Here are a small network's activations along a few directions, averaged over the inputs that share one value of a field.
Related values have similar rows: they may be neighbours, one step apart, or belong to one group.
In the rows, zero is written as 500.
Strong random noise was added to every row along 7 fixed directions; ignore it. To show where, here is one row again and again, with new noise each time:
[724 623 268 551 736 309 530 491 594 570 539 525 324 353 441 612 423]
[576 590 425 583 524 428 574 456 415 485 497 372 625 436 509 479 380]
[268 486 603 781 369 639 522 472 360 521 613 494 471 639 719 429 644]
[395 516 292 407 675 601 419 462 631 687 325 443 349 447 435 608 511]
[394 526 832 567 367 348 455 982 266 674 801 535 750 352 611 491 418]
[569 641 145 440 663 469 486 158 638 398 195 420 385 441 377 685 452]
[571 552 413 542 659 344 597 502 503 572 531 547 486 345 575 495 385]
[434 512 412 639 557 582 539 452 459 602 516 407 458 529 572 451 510]
[454 590 258 582 635 475 486 206 620 425 346 601 233 496 539 672 593]


KOLU, 24 values:
folov: [493 563 301 616 571 312 462 378 319 509 636 451 489 449 422 733 516]
vinu: [219 486 373 427 607 522 482 289 411 534 226 474 670 398 425 600 373]
niti: [203 520 699 516 396 541 429 525 215 430 494 353 771 620 519 427 483]
debaf: [462 422 654 546 323 481 349 638 458 542 648 634 465 499 487 636 589]
sov: [514 460 620 387 522 346 680 311 526 265 443 695 534 458 726 429 420]
sugal: [558 468 691 617 467 396 660 642 519 412 757 671 383 620 740 319 611]
zag: [782 469 291 351 601 732 575 354 626 528 337 255 529 604 246 320 384]
fodun: [420 473 671 443 502 553 413 598 520 525 560 667 363 520 471 525 555]
vubu: [720 614 512 628 589 361 567 407 497 278 638 671 239 588 542 579 564]
ref: [393 474 474 589 645 547 443 500 648 522 554 796  60 615 548 492 764]
rumu: [640 504 400 502 625 481 666 542 506 641 483 315 642 377 541 287 291]
big: [508 313 518 442 590 536 751 351 461 554 521 538 639 471 665 148 357]
tirog: [590 590 410 793 493 297 615 135 242 200 643 536 584 588 495 391 485]
bezuz: [716 564 444 524 463 358 530 505 610 334 459 630 460 398 410 580 510]
vufud: [373 366 591 419 513 485 412 484 445 601 542 564 532 407 581 568 517]
lenun: [519 401 380 589 527 451 536 456 501 549 525 578 500 475 523 507 467]
salo: [425 408 391 375 582 480 490 238 569 425 386 543 446 527 493 555 493]
nuga: [513 416 424 224 541 704 454 482 695 651 218 409 560 425 326 455 407]
doza: [401 422 460 288 510 510 465 499 496 549 395 455 691 508 384 429 447]
sazur: [332 473 576 386 355 648 355 671 560 540 377 401 499 561 472 627 661]
vesa: [612 528 447 396 591 226 413 673 494 535 661 530 531 450 361 619 455]
lutuf: [755 525 379 487 629 444 524 407 731 453 511 580 218 438 534 592 535]
fipa: [594 461 522 535 556 556 648 405 475 492 445 427 558 478 598 341 394]
zame: [562 505 606 537 472 503 575 508 393 482 553 473 632 408 507 386 408]
A value of KOLU combines one of 6 hidden first parts with one of 4 second parts; all combinations occur once.
salo and vufud share the first part; salo and sov share the second. Which value has the first part of sov and the second part of vufud? -> lutuf
niti and rumu share the first part; niti and doza share the second. Which value has the first part of doza and the second part of rumu? -> lenun
ref and vinu share the first part; ref and tirog share the second. Which value has the first part of tirog and the second part of vinu? -> bezuz
zag and nuga share the first part; zag and big share the second. Which value has the first part of big and the second part of nuga? -> debaf

SAN, 24 values:
livad: [563 533 418 275 512 543 349 541 547 478 342 393 586 483 183 583 428]
kefuf: [596 376 364 529 733 395 603 559 565 699 757 660 314 484 572 446 530]
telo: [627 709 477 446 312 471 506 484 631 236 274 448 546 512 425 564 488]
borud: [493 514 366 349 697 425 429 444 530 542 445 476 418 455 415 572 464]
bemo: [549 592 395 690 555 532 424 353 480 398 530 516 244 574 455 630 611]
dogu: [417 443 570 482 408 511 465 465 478 461 452 509 576 471 567 578 497]
sak: [804 524 290 600 667 356 696 495 600 601 591 430 464 424 576 363 366]
kiz: [743 556 499 601 523 323 808 143 506 175 434 676 569 465 692 274 338]
gep: [598 613 412 551 558 364 507 488 621 438 460 593 392 506 531 597 539]
tapo: [569 523 709 408 347 520 495 839 662 486 530 541 443 542 562 503 593]
medak: [416 434 706 558 447 486 561 590 439 515 573 668 516 398 662 477 481]
gutik: [640 465 216 417 730 540 465 346 580 596 437 492 381 458 279 562 482]
sud: [528 512 633 684 352 537 459 441 476 345 628 664 366 605 605 528 652]
mir: [598 516 310 235 577 552 483 476 583 501 312 258 597 503 276 471 411]
lufo: [650 571 582 522 453 562 518 715 660 498 552 432 393 559 481 445 553]
fedog: [454 386 509 608 547 502 512 521 360 611 725 560 497 517 537 469 542]
gisu: [573 569 629 575 414 456 699 525 562 392 444 601 601 387 645 308 405]
dagep: [283 546 621 236 329 620 389 395 723 318 156 641 411 583 480 609 647]
lozut: [697 539 564 347 430 325 527 445 632 286 426 654 540 382 522 596 435]
losid: [460 508 336 401 520 607 473 350 592 566 213 358 581 401 379 538 424]
zasi: [505 491 469 579 535 544 509 474 374 519 573 374 578 641 391 380 475]
fosus: [633 465 323 354 765 474 484 570 592 764 574 438 332 451 417 517 433]
tulo: [288 435 663 283 545 340 345 781 573 647 516 745 435 322 558 753 551]
fumez: [401 430 341 607 573 522 545 336 542 587 443 509 377 433 579 533 535]
A value of SAN combines one of 6 hidden first parts with one of 4 second parts; all combinations occur once.
borud and tapo share the first part; borud and sud share the second. Which value has the first part of sud and the second part of tapo? -> medak
fedog and lozut share the first part; fedog and zasi share the second. Which value has the first part of zasi and the second part of lozut? -> dagep
losid and gutik share the first part; losid and gisu share the second. Which value has the first part of gisu and the second part of gutik? -> livad
gep and mir share the first part; gep and sak share the second. Which value has the first part of sak and the second part of mir? -> kefuf
